A small network was shown many inputs. Here are its activations along a few directions, one row for each input.
Each table varies a few parts of the input and shows all the possible inputs, shuffled.
Descriptions start from the smaller parts, as in this example, which fits no table here: values(2) and (point or line(11) or (line(4) and ring(5))).
Shared parts are said once, and a part with two or three values counts as separate values.
In the rows, 128 means zero.

Other details of the inputs shift rows strongly along two fixed directions, in all tables alike. That doesn't count.

Rows:
r1: [123 117 127 139 122 126 105 119 106 106 134 126]
r2: [144 167 163 127  86  75 175 118 135 169 168 148]
r3: [125 126 105 120 142 129 129 133 139 137 127 128]
r4: [119 123 103 112 136 131 123 130 135 133 127 128]
r5: [116 121 106 113 132 126 115 129 126 130 138 133]
r6: [110 119  98 116 134 127 109 135 128 137 142 128]
r7: [125 127 107 114 134 133 127 127 129 129 129 125]
r8: [120 124 115 130 132 117 129 133 138 118 106 122]
r9: [125 118 126 125 125 127 119 130 122  99 119 128]
r10: [121 113 124 133 126 132 120 119 122  97 123 122]
r11: [142 110 129 124 123 113 126 118 144 120 111 121]
r12: [148 115 131 125 122 117 131 115 138 117 113 119]
r13: [124 181 154 133  93  81 178 133 129 170 162 150]
r14: [124 121 119 129 124 130 118 125 127 100 116 126]
r15: [126 116 124 140 132 129 126 123 127 102 123 122]
r16: [115 121 114 130 119 117 102 134 117 116 122 135]
r17: [139 114 113 115 135 114 125 119 147 149 134 111]
r18: [121 111 131 130 127 128 121 123 117  97 126 124]
r19: [123 125 119 132 119 125 107 131 112 113 122 132]
r20: [130 124 121 125 142 123 134 113 129 129 136 108]
r21: [123 119 124 131 122 129 111 125 119  98 126 132]
r22: [123 117 120 121 132 131 118 114 114 118 150 124]
r23: [150 111 131 120 133 116 132  98 134 129 143 105]
r24: [158 135 195 156 158 214 119 136 122 145  90 132]
r25: [137 109 122 126 124 114 121 124 147 128 114 116]
r26: [106 115 108 130 124 126 103 142 128 115 122 133]
r27: [115 121 108 137 133 128 119 146 141 123 112 129]
r28: [125 123 111 111 135 128 127 131 123 126 133 126]
r29: [120 122 112 133 131 125 124 139 138 114 110 133]
r30: [146 105 138 130 123 113 129 102 133 107 126 110]
r31: [115 115 118 123 127 123 118 141 129 110 112 135]
r32: [164 126 200 143 180 231 141 129 129 160  99 121]
r33: [129 131 110 120 140 121 135 125 134 135 126 114]
r34: [130 130 108 121 139 130 132 130 133 132 130 125]
r35: [166 134 187 140 177 231 139 131 139 161  90 123]
r36: [122 120 122 125 126 129 123 137 123 106 113 131]
r37: [119 126 101 123 143 130 124 139 141 146 132 123]
r38: [129 124 118 135 130 126 124 129 132 103 117 126]
r39: [128 173 168 141  86  94 156 121  98 156 185 153]
r40: [132 181 156 136  90  88 175 129 123 154 174 155]
r41: [127 180 158 134  83  92 158 132 103 161 175 159]
r42: [128 122 117 112 135 128 124 124 123 121 138 124]
r43: [166 141 187 146 179 214 147 129 142 167  89 115]
r44: [108 117 104 128 126 129 112 142 137 117 111 128]
r45: [126 119 128 137 133 121 130 118 127 107 119 112]
r46: [115 118 111 126 125 128 118 135 134 110 108 133]
r47: [118 127 101 121 142 119 128 133 142 147 128 113]
r48: [150 119 122 114 132 117 134 111 139 137 132 113]
r49: [118 124 105 117 129 119 109 128 118 136 139 131]
r50: [122 124 108 114 131 129 118 126 120 124 139 130]
r51: [119 119 108 109 137 126 123 134 129 131 130 129]
r52: [125 119 116 120 135 133 125 114 123 121 141 118]
r53: [126 127 119 132 131 121 132 130 133 115 107 119]
r54: [121 176 170 144  73  93 161 137 110 136 158 168]
r55: [108 113 110 125 128 124 112 147 131 116 114 129]
r56: [126 123 115 118 131 130 116 120 119 120 144 128]
r57: [186 126 210 152 163 211 143 121 147 150  77 117]
r58: [109 119 107 133 121 119  97 141 119 122 124 130]
r59: [122 123 116 128 124 133 123 133 128 108 110 130]
r60: [152 118 125 116 131 114 131 104 138 130 138 110]
r61: [128 125 122 133 131 119 129 124 132 108 113 116]
r62: [149 187 222 159 123 178 165 151 120 211 139 161]
r63: [130 121 118 127 142 132 130 118 128 125 141 117]
r64: [112 117 100 111 139 126 118 140 132 138 135 124]
r65: [113 122  96 114 137 130 118 135 137 140 132 123]
r66: [130 178 163 136  85  94 155 126 103 157 179 158]
r67: [119 113 128 134 123 129 113 118 114  96 133 128]
r68: [125 179 160 148  79  85 174 140 122 139 152 163]
r69: [112 117 115 127 122 124 109 135 125 108 120 138]
r70: [114 122 109 133 133 118 123 139 141 126 108 117]
Each input here is: values(2) and line(5) and (point or line(6)).
Q: Changing only the line(5) part turns r10 into r14. The same change can be made to r32. Which row results?
A: r42
Q: Changing only the line(5) part turns r61 into r53. The same change can be made to r57. Which row results?
A: r12
Q: A walk changes only the line(5) part. It starts at r26 and steps to r69. List the rest of the walk in order.
A: r54, r21, r67
Q: A walk changes only the line(6) part. It starts at r39 and steps to r22. List the rest of the walk in order.
A: r32, r52, r63, r20
Q: Change only the line(5) part in r48. List by row number the other rows that result.
A: r2, r17, r23, r60

Rows:
r71: [176 155 215 139 184 243 176 142 152 205 101 138]
r72: [136 138 132 140  94  71 139 105 128 123 148 124]
r73: [108 134 138 136  73  81 113 142 119 115 128 165]
r74: [108  54  36 102 208 186  47 118 111  79 110  82]
r75: [140 171 214 166 180 245 164 159 125 170  86 140]
r76: [176 157 226 147 181 240 170 131 150 211 108 127]
r77: [178 140 248 164 144 240 126 135 114 164  95 148]
r78: [112 142 118 117  95  99 111 135 102 149 178 150]
r79: [127  51  30 103 209 166  54 110 151 111  86  61]
r80: [135 132 137 123  96  79 149 101 129 113 160 126]
r81: [120 145 110 131 112  66 147 133 141 159 153 118]
r82: [101 153 134 147  93  91 148 129 104  78 138 144]
r83: [122 155 100  98 107  90 154 137 137 145 155 150]
r84: [ 98 147 127 152  78  85 140 151 126  93 119 154]
r85: [118 141 140 139  95  99 130 112  87  91 171 143]
r86: [135 133 129 116  98  81 158 112 131 111 154 139]
r87: [138  37  61 120 194 149  63 113 157  74  58  59]
r88: [ 86 157 105 137  95  92 142 165 130 130 136 152]
r89: [142  51  54  89 185 168  74 116 153  63  62  90]
r90: [126 145 111 107 112  84 149 115 126 160 172 121]
r91: [140 132 136 120  94  75 148 101 122 120 155 121]
r92: [ 95 144 115 123  91  88 115 157 123 154 144 164]
Q: Describe the family of inputs behind these rows.
A: values(2) and (ring(5) or line(6))
Q: Changing only the values(2) part turns r92 into r73. The same change can be made to r90. Which row results?
A: r91
Q: Change only the values(2) part in r82. List by row number the other rows that result.
A: r75
Q: Change only the line(6) part in r86. List by row number the other rows that result.
A: r72, r80, r87, r89, r91

Rows:
r93: [143 153 183 145  92 117 177 123 129 122 143 151]
r94: [ 88 157  63 117  51   6 127 124 107 104 208 152]
r95: [ 95  97  79 117 141 119  86 130 107  74 108 114]
r96: [142 186 177 140 101 103 185 114 118 158 185 147]
r97: [156 102 158 125 165 187 113 126 149 159  89 107]
r98: [133 162 182 156  84 116 156 138 128 125 136 171]
r99: [127 120 144 140 178 209 117 146 128 143 108 118]
r100: [115  89  83 121 129  99  83 115 113  77 110  98]
r101: [ 81 138 102 125  67  41 138 131 117  85 169 156]
r102: [148 174 177 117  94 103 181 120 130 165 164 150]
r103: [131 119 141 130 177 193 128 157 143 151  82 122]
r104: [158 114 163 139 167 201 124 122 119 114  79 107]
r105: [ 89  87  46  86 133 100  87 133 128 101 133 113]
r106: [138 172 181 155  96 100 163 125 121 169 172 140]
r107: [162 117 146 122 184 187 141 129 151 145  84 108]
r108: [164 108 153 119 180 198 123 109 130 143 113 112]
r109: [114  74  85 124 125 101  92 114 138  71 113 107]
r110: [109  86  44 100 126  97  72 118 117  93 141 121]
r111: [106  88  45 114 134  81  94 112 140  99 129  91]
r112: [155 124 143 133 184 198 141 117 149 143  92 103]
r113: [136 179 162 141  92 101 166 150 132 165 140 166]
r114: [102  99  34 111 131  94  87 123 136  90 124 111]
r115: [111 100  76 120 128 109  79 125 109  70 107 117]
r116: [119 173 176 137  96 123 162 142 105 171 171 167]
r117: [110 183 161 148 102 117 176 148 124 167 153 156]
r118: [158 101 162 136 172 193 106 118 133 156 103 109]
r119: [152 115 146 123 158 200 108 139 144 152  86 129]
r120: [140 165 172 143  99  89 171 137 137 173 142 142]
Q: Describe the family of inputs behind these rows.
A: line(4) and (values(2) or ring(5))
Q: Changing only the line(4) part turns r104 into r115. The same change can be made to r107. Which row results?
A: r113
Q: Change only the ring(5) part in r111. List by row number the other rows that result.
A: r97, r106, r118, r120
Q: Change only the line(4) part in r97. List by row number the other rows that result.
A: r102, r105, r119
